A small network was shown many inputs. Here are its activations along a few directions, one row for each input.
Each table varies a few parts of the input and shows all the possible inputs, shuffled.
A made-up example of a description, with smaller parts first: one of 8 places around a ring, together with either a single point or one of 9 places along a line or (one of 2 separate values, together with one of 6 places along a line).
Shared parts are said once, and a part with two or three values counts as separate values.
In the rows, 128 means zero.

Other details of the inputs shift rows strongly along two fixed directions, in all tables alike. That doesn't count.

A family of inputs:
r1: [132 158 143 138 159 156 128  81  95 156 143]
r2: [137 133  91 151 107 177 122 134 152 127 151]
r3: [107 136  37 125 133 178 141 152 181 126 121]
r4: [136 114 153  82 105  27 121 198 118  80  75]
r5: [ 82 148  82 104 126 180  95 150 172 139 147]
r6: [133 125  79 160 125 161 107 136 160 117 140]
r7: [133  95 203 139 152 102 102  67  65 163 201]
r8: [137 137  74 141 119 167 117 151 161 115 149]
r9: [104 157 182  68 124  34 137 204 120  98  79]
r10: [ 77 146 118 105 106 176 104 128 153 154 144]
r11: [175  91 186 182 157  96 119  52  78 143 169]
r12: [145 134 143 167 133 152 126 102  78 145 163]
r13: [122 130  99 162  93 174 118 129 158 134 123]
r14: [179 117 181 139 201  92 130  42  88 150 170]
r15: [123 108  80 144 126 172 123 149 158 109 144]
r16: [114 112 105 145 101 190 134 134 152 131 134]
r17: [145 162 150 117 116  46 151 238  94  72  76]
r18: [161  77 168 166 163  94 153  54  70 151 177]
r19: [156  88 178 159 152 104 159  50  76 166 162]
r20: [120 150  57 140 132 179 110 145 187 121 119]
r21: [ 95 177  84 132  99 204 128 150 150 138 112]
r22: [161 159 183 123 166  51 149 155  71 111 102]
r23: [141  89 200 109 149  93 107  23  79 173 148]
r24: [152 123 151 153 125 145 130  84 113 150 159]
r25: [152  70 187 132 137  95  97  44  71 157 169]
r26: [126 135 170  95 116  48 175 209 129  74  48]
r27: [115 161  92 124 106 180 132 130 170 131 118]
r28: [129 116 180  82  76  32 131 189 114  98  61]
r29: [163 117 184 150 186 102 125  29  92 155 149]
r30: [133 138 160  88 136  43 172 204 133  73  53]
r31: [131 129 155  63 120  23 128 193 128  85  57]
r32: [125 160  84 118 130 174 130 127 170 129 123]
r33: [103 122 101  93 118 161  95  94 157 147 122]
r34: [141  87 142 160 140 146 130  96 108 132 167]
r35: [119 127  79 127 146 171 129 144 170 115 128]
r36: [118 115  54 142 124 159 141 155 157 117 138]
r37: [100 135  72 121 112 173 156 134 163 134 108]
r38: [114 157 106 151  93 193 127 145 124 144 131]
r39: [ 77 140 100 119  79 191  98 158 159 146 149]
r40: [ 94 129  97 122 115 167  89 147 148 136 169]
r41: [131 146 139  86 134  31 188 201 128  83  48]
r42: [137 126 147 152 141 140 125  68 125 150 131]
Each input here is: one of 6 places around a ring, together with either one of 2 separate values or one of 5 places along a line.
- Changing only the place on the ring of 6 turns r13 into r20. The same change can be made to r19. Which row results? => r3
- Change only the place on the line of 5 in r36. List by row number the other rows that result. => r6, r8, r15, r17
- Change only the choice among 2 separate values in r5. List by row number the other rows that result. => r31
- Start at r24 and move only the place on the ring of 6, one step at a time. The first step leads to r27. Which rows follow, in order? => r32, r14, r8, r2
- Change only the place on the ring of 6 in r10. List by row number the other rows that result. => r5, r7, r9, r39, r40

A family of inputs:
r43: [135  97 141 149 174 128 135  63 118 154 169]
r44: [156 121 124 142 167 135 128  69 122 153 180]
r45: [ 92 143  37 127 115 181 122 182 193 112 133]
r46: [151 127 146 170 149 159 140  70  96 145 145]
r47: [113 126 169 120 116 139  79  72 119 170 161]
r48: [156 134 132 169 172 160 120  77  96 146 164]
r49: [ 74 134  62  76 103 191 107 160 178 127 108]
r50: [135  96 149 152 156 128 147  69 113 154 153]
r51: [156 154 160 137 128  69 155 191  91  91  80]
r52: [136 128 162 134 113  58 152 196  87 100 102]
r53: [148 114 166 122  95  48 124 179  95  95  94]
r54: [132  95 156 153 126 160 123  80 102 146 167]
r55: [147 118 150 103 127  34 123 173 128  87  91]
r56: [135 107 135 159 155 137 119  89  92 153 185]
r57: [154 124 138 162 133 148 132  86  92 158 174]
r58: [ 79 186  73 111  74 203 112 168 188 141 120]
r59: [100 135  57 115 112 191 107 177 198 105 136]
r60: [138 100 148 147 150 151 105  88 100 145 186]
r61: [151 116 136 146 144 141 152  64 125 156 152]
r62: [105 156 192  98 113  55 136 181 108 116  94]
r63: [137  94 152 137 167 144 119  67 130 145 168]
r64: [106 130  52 129  80 179  89 171 173 116 126]
r65: [153 146 158 125 141  64 174 167 121  89  59]
r66: [154 139 153 108 138  45 171 170 132  95  87]
r67: [133 159 154  84 152  60 154 157 104  99  58]
r68: [148  88 143 139 153 120 105  52 129 150 157]
r69: [112 162  38 136  91 197 123 183 175 121 134]
r70: [135 109 174 106 123  60 158 176 128  90  81]
r71: [143 112 169 120  88  49 137 171 105  93  82]
r72: [134  98 149 154 129 162 110  94  96 148 179]
r73: [125 102 134  95 140 123  92  57 109 164 141]
r74: [110 126 191 116 134 142  95  81 108 164 168]
r75: [130 151 152  70 129  49 161 162 110 112  75]
r76: [108 164  38 138 123 207 134 162 202 108  95]
r77: [116 169  39 135 133 195 122 168 191 106 115]
r78: [126 159 165 136 152 158 110  71 111 164 147]
r79: [ 71 141  53  87 111 177 123 160 167 136 106]
r80: [145  83 142 142 135 128 113  56 126 151 146]
r81: [ 90 137  68 145  77 182 140 182 160 117 113]
r82: [151 140 163 127 102  61 174 177 100  98  88]
- Changing only one part turns r43 into r76. The same change can be made to r45. Which row results? => r77
- Changing only one part turns r75 into r49. The same change can be made to r44. Which row results? => r59
- What do these inputs look like to the network? => one of 5 places along a line, together with either one of 2 separate values or one of 6 places around a ring
- Change only the choice among 2 separate values in r58. List by row number the other rows that result. => r75
- Change only the place on the ring of 6 in r61. List by row number the other rows that result. => r44, r57, r66, r69, r82
